Each row below holds a small network's activations on one record, seen along a few directions.
After each row come some of the record's fields: ZOSU, MUL, KULE.
Other fields move the rows too, some of them a lot.
[-2.22  4.40  6.95 -1.27  2.63  8.11 -2.67  2.60 -1.35  1.14 -0.63  1.02
 -2.33  2.22  3.40  1.57  2.63  1.38]
ZOSU=das, MUL=tusu, KULE=zekod
[ 5.29  1.27 -3.19 -2.96 -1.09 -2.10  2.35 -2.99 -2.31 -0.85  1.44  2.27
 -0.13 -3.52 -0.89  2.77 -2.56 -0.46]
ZOSU=ver, MUL=tusu, KULE=med
[ 0.54  1.88  0.29  0.40 -1.34  1.29 -1.55  3.16  3.43  2.93 -0.88 -0.76
  0.10 -2.19  0.86  1.31  1.27  0.43]
ZOSU=ver, MUL=pepu, KULE=vuf
[-1.39  2.35 -2.06  2.70 -3.02 -3.97 -0.77  1.71  3.98 -0.65  0.83 -2.69
  1.59  0.77 -0.89  1.11  3.06 -0.06]
ZOSU=ver, MUL=pepu, KULE=rebi
[-1.68 -0.17 -0.03  1.19  0.61  0.19  0.52  2.87  0.33 -2.52 -2.84 -3.67
  1.51  2.57 -1.25 -1.32  2.27 -1.01]
ZOSU=das, MUL=tusu, KULE=vuf
[ 1.09 -3.65 -0.70  0.84 -1.31 -2.70  1.59 -2.97 -0.80 -0.48 -2.62 -2.19
  1.86  0.57 -5.37  0.21 -0.01 -1.60]
ZOSU=gebog, MUL=tusu, KULE=vuf
[ 2.51 -3.63 -6.33  1.81  0.22 -4.67  0.99 -1.71  3.10 -1.52 -2.03 -1.91
  2.04  2.07 -0.21  1.11 -0.18 -0.03]
ZOSU=nize, MUL=tusu, KULE=vuf
[-1.69  2.32  4.18 -2.97  0.79  5.85 -1.96  2.61 -2.94 -0.59  2.10 -0.78
 -0.42  1.72  3.24  0.90  0.44  0.91]
ZOSU=das, MUL=tusu, KULE=zekod
[ 2.30 -3.72 -0.01 -0.24 -2.07  0.01  3.00 -2.58 -1.95  1.75  0.25 -1.15
  0.07 -2.18 -3.02 -2.44 -1.55  0.36]
ZOSU=gebog, MUL=pepu, KULE=vuf
[ 3.32 -2.12 -1.89  2.77 -1.98 -4.13  2.49 -3.32 -0.53 -3.43 -1.69  1.58
  1.10 -2.61 -3.51 -1.17 -2.24 -1.44]
ZOSU=gebog, MUL=tusu, KULE=rebi
[ 3.10 -1.61 -3.85  0.52  1.64 -1.50  2.83 -1.73 -1.37 -3.42 -1.09 -2.45
  2.57 -2.11 -2.22  0.23 -1.67  1.26]
ZOSU=das, MUL=tusu, KULE=vuf
[ 1.12  4.84  2.26 -1.42  2.70  1.38  2.00 -2.64 -0.04  4.17 -0.86 -1.09
 -0.77 -2.61 -0.76  0.00 -2.15  0.49]
ZOSU=tid, MUL=tusu, KULE=vuf
[-4.98 -2.80 -3.04  5.47  0.55 -1.23 -2.88  3.15  6.04 -3.72 -1.82 -4.70
  0.79  2.73 -0.41  2.19 -0.44 -1.38]
ZOSU=das, MUL=tusu, KULE=vuf
[-3.65  4.52  4.27 -1.47 -2.45  5.17 -0.32  4.70 -0.61  2.82  2.58  0.81
 -2.37 -1.31  4.69  0.37 -1.03  0.85]
ZOSU=tid, MUL=pepu, KULE=rebi
[ 6.06 -1.04 -3.39  0.05 -0.01 -1.42  3.07 -2.61 -2.55  0.71 -1.17  1.37
  2.40 -0.40  0.98  1.47 -1.38  1.68]
ZOSU=nize, MUL=tusu, KULE=vuf
[-4.79  3.50  5.88  1.01 -1.98  5.28 -2.51  5.38 -1.53  3.23  1.40  0.94
 -0.36  4.13  6.83  1.66 -0.11 -1.41]
ZOSU=nize, MUL=tusu, KULE=rebi
[-1.19  2.45  3.09  0.86  1.81  3.96 -2.33  1.96 -0.70 -0.31 -2.51 -2.86
  0.43 -0.15  1.46  0.82  2.07 -1.50]
ZOSU=das, MUL=tusu, KULE=vuf
[-0.28 -0.26 -0.57 -1.11  1.10  1.58 -0.57 -1.67 -2.08  0.88  2.11  5.10
  2.14 -1.12  0.14  1.62 -4.02  1.31]
ZOSU=gebog, MUL=tusu, KULE=zekod
[ 0.07 -2.65 -1.94  3.09 -1.98 -3.96  0.76 -4.04 -0.03 -0.24  1.06 -3.99
  2.98 -0.46 -4.33  0.18  0.82  0.52]
ZOSU=gebog, MUL=pepu, KULE=vuf
[ 6.23 -1.47 -3.33 -3.92  0.44 -0.87  5.00 -8.11 -8.43  3.76  0.52  2.69
  0.01 -3.26 -2.12 -1.94 -6.11  2.90]
ZOSU=gebog, MUL=tusu, KULE=vuf
[-4.29 -2.90 -2.88  6.68 -0.86 -2.23 -4.37  3.13  4.89 -2.22  0.36 -5.16
 -1.32  3.66 -2.24  0.49  2.66 -1.95]
ZOSU=gebog, MUL=pepu, KULE=vuf
[-0.61 -4.10 -1.86  2.41 -1.14 -3.40 -1.08 -2.52  3.75 -1.52 -1.20 -5.60
  1.38  1.56 -2.46  0.13 -2.14 -0.72]
ZOSU=gebog, MUL=tusu, KULE=vuf
[ 5.35  2.35  1.56 -3.94  5.08  5.09 -0.84 -2.66 -3.88  4.58  1.91  5.94
 -0.83 -0.72  2.45 -0.98 -2.02  1.04]
ZOSU=nize, MUL=tusu, KULE=zekod
[ 1.19 -0.32  1.59  0.07 -1.85  0.59 -0.46 -1.84  0.23 -2.28  1.00  2.86
  1.54 -0.45 -0.32  1.73 -1.92  2.29]
ZOSU=gebog, MUL=tusu, KULE=zekod
[ 1.58  0.67 -0.12 -0.04  0.36 -1.76  1.98 -1.30 -2.47 -3.09 -1.06  0.98
  0.76 -3.58  1.27  1.19 -1.96  2.08]
ZOSU=das, MUL=tusu, KULE=rebi
[-5.79  0.52 -1.00 -0.01  0.93 -0.24 -5.65  2.34  5.14 -0.56 -1.53 -0.70
  2.28  2.28  0.80  1.96  1.67 -1.64]
ZOSU=das, MUL=tusu, KULE=zekod
[-0.93 -0.92  0.51  2.11  2.15 -0.79  0.76  1.95  1.46 -2.21  0.20 -1.00
 -0.37  1.61 -2.87 -1.08  3.64  2.50]
ZOSU=das, MUL=pepu, KULE=zekod
[ 4.53 -1.07 -3.99 -0.10 -0.15 -0.73  3.07 -3.82 -4.42  1.21 -1.33  2.15
  1.04 -0.18 -2.32 -2.95 -3.67  2.50]
ZOSU=gebog, MUL=tusu, KULE=vuf
[ 0.33 -1.47  0.68  1.69 -1.77  1.15 -1.29  1.22 -1.27 -1.00 -0.79 -2.25
  1.02  2.55 -2.36 -1.65 -0.02 -2.20]
ZOSU=gebog, MUL=tusu, KULE=vuf
[-1.37  3.60  1.59 -1.28 -3.48 -0.04 -0.98  2.85  1.02 -0.10 -0.45 -0.30
  0.12  1.42  1.83  1.66  1.07 -1.91]
ZOSU=ver, MUL=tusu, KULE=rebi
[ 6.68 -1.67 -0.35 -4.40  0.80  0.10  3.91 -5.24 -8.51  3.44 -0.64  2.90
 -0.93 -2.75  0.56  3.39 -1.42  0.96]
ZOSU=nize, MUL=tusu, KULE=med
[ 3.67  2.49 -0.77  0.28 -0.66 -0.04  2.01  1.55 -0.23  1.92  0.34 -0.18
 -0.67  1.71 -1.09 -0.68 -2.25  1.05]
ZOSU=ver, MUL=tusu, KULE=vuf
[ 0.48 -0.98  3.17 -0.19  1.89  5.09 -0.46  1.69 -1.47  1.94  1.01  3.31
 -1.52 -4.08  2.58  1.92  0.02 -0.91]
ZOSU=gebog, MUL=pepu, KULE=med
[ 0.88 -2.80 -0.43 -0.37 -0.54  2.29 -0.05  1.14  1.91  0.39 -0.53  0.93
 -3.00  1.56  1.96  0.74  2.20  2.28]
ZOSU=nize, MUL=pepu, KULE=zekod
[ 4.45 -0.50  2.28 -2.04 -2.04  1.59  2.06  0.77 -5.23  3.17  1.04  4.16
 -2.06 -3.31  4.71 -0.63 -1.41  1.67]
ZOSU=nize, MUL=pepu, KULE=rebi
[-1.04  1.59  1.66  1.76  3.41  2.79 -2.05  2.08  1.77 -0.07 -0.31 -3.47
 -2.36  1.94  2.30 -2.48 -0.69 -1.21]
ZOSU=das, MUL=tusu, KULE=vuf
[-4.32  0.06  1.11  2.73  0.06  1.01 -4.49  3.65  3.10 -2.54  1.87 -5.37
 -0.87  2.41  1.60  0.32  2.85  2.29]
ZOSU=das, MUL=pepu, KULE=zekod
[ 6.30 -0.56 -5.57 -2.59  0.62 -2.56  3.62 -3.60 -0.47 -1.33  0.51  1.80
  0.03 -2.29 -4.61  1.64 -1.26 -1.00]
ZOSU=ver, MUL=tusu, KULE=med
[ 3.74 -2.51 -3.64  0.49 -1.58 -2.41  1.31 -5.05 -1.10 -4.24  0.37  0.70
  2.26 -3.47 -3.09  1.67 -2.14 -1.41]
ZOSU=gebog, MUL=tusu, KULE=med
[-0.31  3.75  3.39 -2.28 -3.89  3.56 -0.59  3.70 -0.14  2.74  2.53  0.91
 -1.81 -1.12  4.34 -0.06 -0.47  1.28]
ZOSU=ver, MUL=pepu, KULE=rebi
[ 0.38 -0.50  2.91 -1.75  0.96  4.59  1.34  2.63 -1.98  0.46  0.98  1.25
 -2.16 -1.13  0.94 -0.96  0.38  3.85]
ZOSU=das, MUL=pepu, KULE=zekod
[ 2.24 -3.05 -2.98 -1.24  0.00 -0.03  1.03 -0.77 -2.78  0.92 -0.31  0.63
  1.51 -2.36 -1.87 -4.27 -0.91  1.02]
ZOSU=gebog, MUL=pepu, KULE=vuf
[ 7.56 -1.60 -1.13 -2.38  2.07  0.67  3.94 -2.46 -4.04  1.50  0.19  5.00
 -0.49  0.14 -0.14  0.94 -1.50  3.04]
ZOSU=nize, MUL=tusu, KULE=zekod
[-1.64 -1.62  3.68 -2.82  1.66  1.27  1.31  1.62 -0.20  4.20  2.31  5.55
 -0.88 -0.21  0.69 -2.01 -1.11  0.31]
ZOSU=nize, MUL=pepu, KULE=zekod
[-2.50 -3.44 -2.58  0.97 -0.54 -0.55 -3.78  3.52  3.02 -1.38 -1.37 -3.51
  1.01 -0.16 -0.05 -2.47  0.40  0.91]
ZOSU=das, MUL=pepu, KULE=vuf

Which values does each new row have?
[-0.20  2.59  1.06 -3.29 -1.30  1.84 -0.95  2.69 -1.84  3.59  1.19  1.82
  0.88 -1.92  4.00 -1.45 -0.81  2.81]
ZOSU=ver, MUL=pepu, KULE=rebi
[-0.19 -1.46 -5.94  1.29 -3.49 -1.99 -0.36 -3.12 -1.88 -1.28 -4.10 -0.96
  1.88  0.06 -5.09  1.40 -0.36  0.69]
ZOSU=gebog, MUL=tusu, KULE=vuf
[-0.04  0.52  4.58  0.22  1.12 -0.02 -0.54 -1.75  0.84  1.05  2.42  2.08
 -1.40  0.54 -1.24 -1.81  2.35  0.14]
ZOSU=gebog, MUL=pepu, KULE=zekod
[-1.30  2.02  4.89  3.08 -0.29  4.16 -4.52  2.02  0.37  1.44 -2.48 -1.12
  0.32  1.34  1.34  1.24  1.21 -1.26]
ZOSU=gebog, MUL=tusu, KULE=vuf
[-0.29 -1.08  3.82  0.48 -2.64  3.06 -0.49  1.27 -0.21  0.39  0.07  3.55
 -1.28 -0.80  0.54  0.10  0.07  3.35]
ZOSU=gebog, MUL=pepu, KULE=zekod
[ 3.80 -3.20 -0.61  0.58 -0.30 -3.65  1.11 -2.03  0.61 -0.97  0.70 -2.12
  4.68 -0.50 -3.59 -0.50 -3.10 -0.06]
ZOSU=gebog, MUL=tusu, KULE=vuf
[ 2.38  3.88  6.82 -1.45  1.52  3.89 -1.67  0.96 -3.98  4.29  2.98  5.70
 -3.48  0.65  6.25  0.27  1.97  3.19]
ZOSU=nize, MUL=pepu, KULE=zekod
[-3.15  0.62  0.27  2.16  0.23 -2.54  0.54  1.64  2.66 -4.01  0.26 -1.81
  0.19  0.88 -0.41 -2.26  4.31 -0.13]
ZOSU=das, MUL=pepu, KULE=rebi
[-5.14  3.34  4.49  5.40  2.64  4.37 -3.35  3.89  1.31  2.52  0.95 -1.14
 -1.65  0.32  2.97  1.60  2.55 -0.25]
ZOSU=das, MUL=pepu, KULE=vuf
[ 0.00 -0.03  1.45  1.46 -1.02  0.38  1.07 -1.04  2.28 -2.29 -0.30  2.99
  0.46  2.44 -1.50 -0.85 -0.20  1.28]
ZOSU=gebog, MUL=tusu, KULE=zekod
[ 3.22 -4.77 -3.37 -1.18 -0.38 -3.52  1.73 -4.56 -1.30 -2.32 -1.60 -0.99
  2.81 -1.12 -6.26  1.28  0.48 -2.36]
ZOSU=gebog, MUL=tusu, KULE=med
[ 2.66  1.66 -0.49 -0.26  2.32  1.94 -2.12 -2.99 -1.43  2.15  0.22  1.02
  2.13 -2.20 -0.08 -2.53 -3.06 -1.21]
ZOSU=gebog, MUL=tusu, KULE=vuf
[ 0.32 -1.65  0.74 -0.90 -0.60 -2.35  4.94 -2.08 -2.14  0.07 -2.62  1.34
 -1.29 -5.08 -0.31 -0.67  0.09  2.04]
ZOSU=das, MUL=pepu, KULE=rebi
[ 3.51 -0.52 -0.74 -2.23  0.69 -5.54  1.81 -0.55  0.67 -0.10  2.88  0.71
 -0.13 -1.29 -3.33 -0.21  1.81 -2.06]
ZOSU=ver, MUL=pepu, KULE=med
[ 2.55 -2.42  1.81 -3.55  1.66  2.77  4.04 -1.41 -5.43  4.59  1.92  4.36
 -2.14 -4.66  2.93  2.99 -1.72  0.55]
ZOSU=nize, MUL=pepu, KULE=med
[ 3.05 -0.24  0.01 -3.34  0.09  0.51  0.88 -0.58 -0.61  2.41 -1.03  5.66
 -0.27 -2.62  2.27 -1.47  1.57  2.06]
ZOSU=nize, MUL=pepu, KULE=zekod
[ 0.77 -1.46 -0.24 -1.83 -1.91  0.19  0.95  0.06  0.86  3.07  0.71 -3.78
 -3.48 -1.07 -0.01 -0.08 -1.36  0.70]
ZOSU=ver, MUL=pepu, KULE=vuf
[ 2.50  1.28  4.92 -3.46  0.61  5.56  1.88 -2.04 -1.68  6.06  0.74  3.06
 -1.94 -1.52  3.81  0.54  1.08  2.08]
ZOSU=nize, MUL=pepu, KULE=zekod
[-5.95 -0.99 -0.44  4.08 -0.01 -3.22 -3.71  4.09  7.33 -5.73 -0.56 -5.21
 -0.87  3.27  0.46 -2.02  5.61 -1.50]
ZOSU=das, MUL=pepu, KULE=rebi
[-0.45  2.68  0.66  1.60 -1.19 -0.61 -1.76 -0.95 -1.34  1.15  0.05  3.40
 -2.70 -0.32 -0.97 -2.71  1.34  1.82]
ZOSU=gebog, MUL=pepu, KULE=rebi
[ 0.87 -0.93 -5.13  2.25 -1.84 -3.88 -0.98 -0.03  4.97 -1.73 -1.57 -4.23
 -0.13  1.24 -2.74  2.40 -1.30  0.45]
ZOSU=ver, MUL=tusu, KULE=vuf
[ 3.76 -2.45 -4.75  1.91 -0.42 -3.97  1.52 -1.71 -0.36 -0.51  0.75 -1.72
  2.65  0.28 -1.27  0.43  3.61 -0.43]
ZOSU=nize, MUL=pepu, KULE=vuf
